A small network was trained on invented records. Each row is its activation on one of them, seen along a few directions.
Records have a field called ZUZO. Each example row is followed by its value.
The largest differences between rows may come from other fields.
Random noise pushes rows far along 4 fixed directions. That doesn't count. These rows show it; they differ only by the noise:
[ 462 -103  -76  191 -387  399  220 -328  -74  459   -7 -100 -285   33
 -157  -92 -289]
[ 143   22  117   22  -59  -72 -163 -165 -705 -108  210   92 -111  247
 -147  379  -40]
[ 198  190  -71  176 -252  195 -102   29 -368  139  -79  -72 -163   91
 -261   35 -124]
[-177 -200  -30   -8   41 -155  -67   66 -108 -256   74   84  123   41
  212  218   43]
[ 275   38 -161  257 -380  338 -114   44 -384  250 -300 -348 -255  158
 -363    7  -32]
[-215  508  -72   93   -7  -97 -282  423 -249 -242  -16  206  121  -56
  -97   25  -75]

[ -29 -474   21  -63   39 -106  104 -144   15 -117   39  -56   14   54
  294  203    5]	muva
[ -76 -102  -94  -56   94   64   62   58  492  136 -149 -107   79 -120
   93 -235  253]	nabir
[ 132  410    6  124 -143  109 -111  132 -245  137  -36   52 -125   -3
 -304  -77 -152]	vipi
[ 185  250  252  -90   57    8  150 -315 -127  128  340  340  -84  -77
  -45   18 -246]	giv
[-167   82   32  -56  109 -150 -142  144 -118 -208   10   57   85   44
   31   97   70]	tizu
[-150 -597  -75  -58  117  -51  122  -21  382  -38 -107 -260  110   19
  278   58  302]	tun
[ 234  196   87   74 -127  159  -41 -131 -420  129  -61  -61 -197   85
 -300   94 -119]	giv
[  46  117   -9   78  -46   70  -14  -47 -104   -4   18   38  -36   28
  -57  -21 -130]	deko
[-243   90 -158   90  -19   12 -119  358  217 -193 -258 -106  132  -83
   94 -124   44]	koma
[ -94  222   54  -77   58   93   12   49  317   84  -12  -16   54  -85
  -75 -273  149]	nuruk
[ 231 -477   74  -13 -122   19   61 -292 -291  151   91 -171 -170  218
    8  285  105]	zir
[ 373 -175  101  -10 -158   75   75 -451 -530   80  144  -40 -257  263
 -122  301 -132]	zet
[ -75  185   59   20   16  -81 -454  250 -687 -174 -217 -334  -85  319
 -420  229  369]	koma
[ -96  193  -17   25   12  -85  -54  149  -83 -125   89  202   58  -35
   14   30  -87]	zir
[ 159  -81  -63   83 -144  134   89 -125  -89   97  -49  -61 -115   36
   -1   13 -201]	zet
[-264  165 -248  184  -74   57 -199  501   67 -210 -403 -167  110  -57
  -12 -119   -6]	bivi
[-150 -342   23 -133  195 -114  221  -62  558  -10  121   30  178 -118
  308  -57  150]	tun
[ 165  -61  -32   42 -110  176  319 -251  362  168  145  192  -36 -152
  211 -188 -380]	tizu
[-178  431  -60    9   53  -34 -151  329   82  -63 -137   62  101 -112
 -136 -204   24]	saton
[ 296   62   66   14 -159  375  101 -286   13  455  -86 -254 -265  113
 -369 -239  106]	nuruk
[ -81  -23 -320  198 -240  245   98  252  390   81 -356 -122    7 -179
   89 -277 -160]	vipi
[  80  300  -31   76  -95   68   60   63   38   97   76  212  -46 -119
   14 -132 -315]	nisod
[ -33  350  165 -223  294 -185  -36  -65  126   16  292  338  123 -113
  -29 -117  123]	nabir
[   1 -291   95 -120  103 -127  254 -333  165 -131  324  271   83  -37
  401  119 -194]	saton
[-275 -146  -39  -54  145 -212  -91  176   -4 -346  -33   37  174   36
  185  131   90]	domo
[  47 -235    1   -9  -45   39   12  -83  -50   34  -94 -207  -67  107
    6   73   97]	deko
[ -94   84  131 -129  174 -248  -96    0 -211 -211  204  218   83   62
   76  182   21]	domo
[-390 -495 -191   34   72 -149 -109  289  183 -414 -320 -269  205   25
  349  150  228]	muva
[ 139 -336  -33   40  -87   86  196 -219   78   63   15  -40  -75   30
  169   31 -159]	bivi
[   4  -64 -149  122 -158   96 -112  195 -124    3 -306 -305  -73   79
 -100    4   62]	nisod

Which value of ZUZO does each new row have?
[  80  266  343 -228  191  -85  -80 -275 -276   97  346  158  -75  148
 -245   51  218]	nuruk
[  18  283   65   21    7  -61  -69   76 -195  -49  115  201  -19  -27
  -37   42 -196]	muva
[-171  106 -151  107  -52    4 -265  345 -286 -207 -346 -271   12  117
 -158   56  138]	saton
[ 414 -147  258  -68  -65  131  310 -596 -142  336  330  175 -237   13
   -9   91 -263]	giv
[ -69 -201  177 -118  193 -287   -5 -231 -295 -357  364  271  103  119
  251  349  -88]	bivi
[-116 -219   65  -77  100 -189   17  -41  -12 -184  141  112   90   12
  181  164   42]	vipi
[ 151  126   69   35  -79  156  151 -162   87  147   42   96  -62 -130
  -30  -91 -213]	giv
[ -30 -314   48  -44   29   49  196 -147  309   91  -10  -20   22 -107
  193  -34   18]	giv
[ -71 -216 -294  142 -178  216  207  178  600  101 -333 -179   30 -212
  250 -296 -157]	zet
[ 122 -477  -13   25 -101   22  -14 -170 -315   21 -102 -303 -135  246
   -1  264  105]	nisod
[ 179 -155  -21   -1  -31  169 -176  -71 -195  259 -324 -535 -180  254
 -434   -6  550]	nabir
[  -1   88  -30   49  -47   77   40   74   54   37 -168  -84   10 -117
  -67 -108  -73]	giv
[ -22  149   -9   45  -41   41 -112  142  -84    8  -95  -71  -44   39
  -92  -40   33]	koma
[ -26 -671  -43  -63   33  -58  304 -272  305 -132   73   15   55    1
  527  138 -104]	bivi
[ 192 -567   15   16 -136  127   11 -247 -215  137 -179 -478 -205  288
  -73  187  257]	koma
